Each row below holds a small network's activations on one input, seen along a few directions.
Each table varies a few parts of the input and shows all the possible inputs, shuffled.
Descriptions start from the smaller parts, as in this example, which fits no table here: one of 4 places along a line, together with either a single point or one of 11 places along a line or (one of 2 separate values, together with one of 8 places around a ring).
Shared parts are said once, and a part with two or three values counts as separate values.

Other details of the inputs vary at random and push rows far along two fixed directions, the same in every table; ignore that.
To show where, the next rows are all for the same input, with only those details redrawn:
[-12,12,14,-29,8,8,-28,2,-8,-21,-20,-20,-8,-17,0,3]
[3,27,34,18,14,-7,-45,-16,-16,-14,-18,12,-5,-2,-14,14]
[-30,-11,2,-99,2,46,-24,2,-26,-45,-34,-50,-17,-39,23,-11]
[15,47,29,82,22,-55,-26,11,29,19,3,19,6,17,-35,24]
[-27,1,-19,-55,7,-2,10,52,35,-11,-9,-64,-3,-26,8,-7]
[15,47,29,81,21,-55,-27,12,28,19,4,20,6,18,-34,23]
[-13,12,14,-29,9,8,-27,2,-8,-21,-21,-20,-9,-16,0,4]

Table:
row 1: [24,-20,0,30,4,13,-15,-44,-18,-5,9,31,-11,25,-19,-22]
row 2: [2,-5,-8,-12,-24,-11,16,-36,-27,-27,-23,-28,-7,11,23,-30]
row 3: [-8,37,46,44,22,15,-16,-39,-39,-4,-3,76,-10,-7,20,22]
row 4: [1,35,42,82,43,-22,-18,26,36,35,29,56,5,6,-27,29]
row 5: [14,-5,-8,40,-10,11,12,-54,-28,-5,2,36,-10,33,9,-30]
row 6: [3,-37,-11,-14,-1,37,-4,-15,-11,-12,5,-4,-14,17,-9,-37]
row 7: [-9,1,-5,-3,0,-15,17,50,24,50,16,-1,20,-17,-5,37]
row 8: [9,30,34,28,-17,-4,-10,-45,-57,20,-16,77,24,-5,22,40]
row 9: [22,-25,9,9,-8,50,-34,-58,-36,-14,10,28,-25,19,-39,-12]
row 10: [-38,-57,-5,-88,15,97,-1,4,-19,-31,9,-3,-16,-30,30,-23]
row 11: [-6,9,45,-3,32,35,-41,-27,-33,-13,-2,54,-14,-26,4,23]
row 12: [2,25,-11,16,9,-35,6,48,62,18,16,-41,0,-12,-34,22]
row 13: [-16,23,-2,25,36,-18,34,63,60,18,30,5,4,-9,16,4]
row 14: [-1,25,-13,18,16,-51,12,46,56,14,9,-34,10,-10,-9,10]
row 15: [-25,-24,-4,-25,7,61,20,-22,-28,-22,8,36,-10,-11,46,-17]
row 16: [-8,22,7,-25,6,1,-11,-6,-12,-32,-22,-16,-10,-11,23,-5]
row 17: [37,-15,-28,64,-25,-43,19,7,18,55,21,14,18,47,-42,3]
row 18: [17,12,21,-11,-23,-4,-49,-42,-59,1,-42,13,7,-7,-12,40]
row 19: [35,11,30,44,-7,-20,-30,-62,-43,-31,-20,23,-10,38,-8,-18]
row 20: [13,-12,-41,38,4,-23,47,30,50,14,31,-13,-2,39,-2,-42]
row 21: [9,-17,-24,-3,-6,-40,22,20,32,-3,2,-56,3,8,-11,-22]
row 22: [15,-38,-14,-59,-49,3,-12,-29,-48,-9,-37,-46,5,-1,-4,-4]
row 23: [11,-11,36,40,21,52,-39,-39,-19,2,32,76,-17,7,-33,21]
row 24: [12,-26,3,-40,-19,23,-24,-36,-26,-31,-18,-38,-23,-2,-27,-10]
row 25: [-24,-11,20,-63,20,67,-22,6,-8,-13,7,1,-24,-45,-3,20]
row 26: [-18,3,11,-58,5,27,-29,-4,-20,-33,-28,-28,-12,-26,9,-1]
row 27: [-20,-34,-52,-50,-28,17,73,31,11,22,12,-7,33,-12,50,-6]
row 28: [20,-11,-57,25,-47,-46,70,13,24,43,15,-8,36,34,10,-21]
row 29: [43,11,12,33,-59,-43,-10,-78,-68,0,-36,29,26,32,4,4]
row 30: [-17,27,0,-19,-7,-3,5,-15,-21,-25,-24,-13,-7,-17,34,-2]
row 31: [-18,-48,-43,-42,-11,21,44,56,29,36,28,-19,18,-10,9,8]
row 32: [17,45,-6,37,-37,-67,18,-6,-11,27,-18,12,36,9,10,29]
row 33: [-27,-30,-34,-28,22,30,53,54,47,-1,38,-11,-2,-5,36,-29]
row 34: [11,-7,-14,28,-3,-52,18,35,48,12,10,-51,6,25,-25,-23]
row 35: [-8,-19,-21,28,31,-2,36,50,63,28,53,16,7,3,-3,-4]
The inputs of row 4 and row 34 match in every part but one. If row 25 is changed in the same way as row 4 into row 34, which row does it become? -> row 24
What is each input in this table made of? -> one of 5 places around a ring, together with either one of 2 separate values or one of 5 places along a line
Change only the choice among 2 separate values in row 22. List by row number the other rows that result. -> row 29
Start at row 29 and move only the place on the ring of 5, one step at a time. The first step leads to row 32. Which rows follow, in order? -> row 8, row 27, row 28
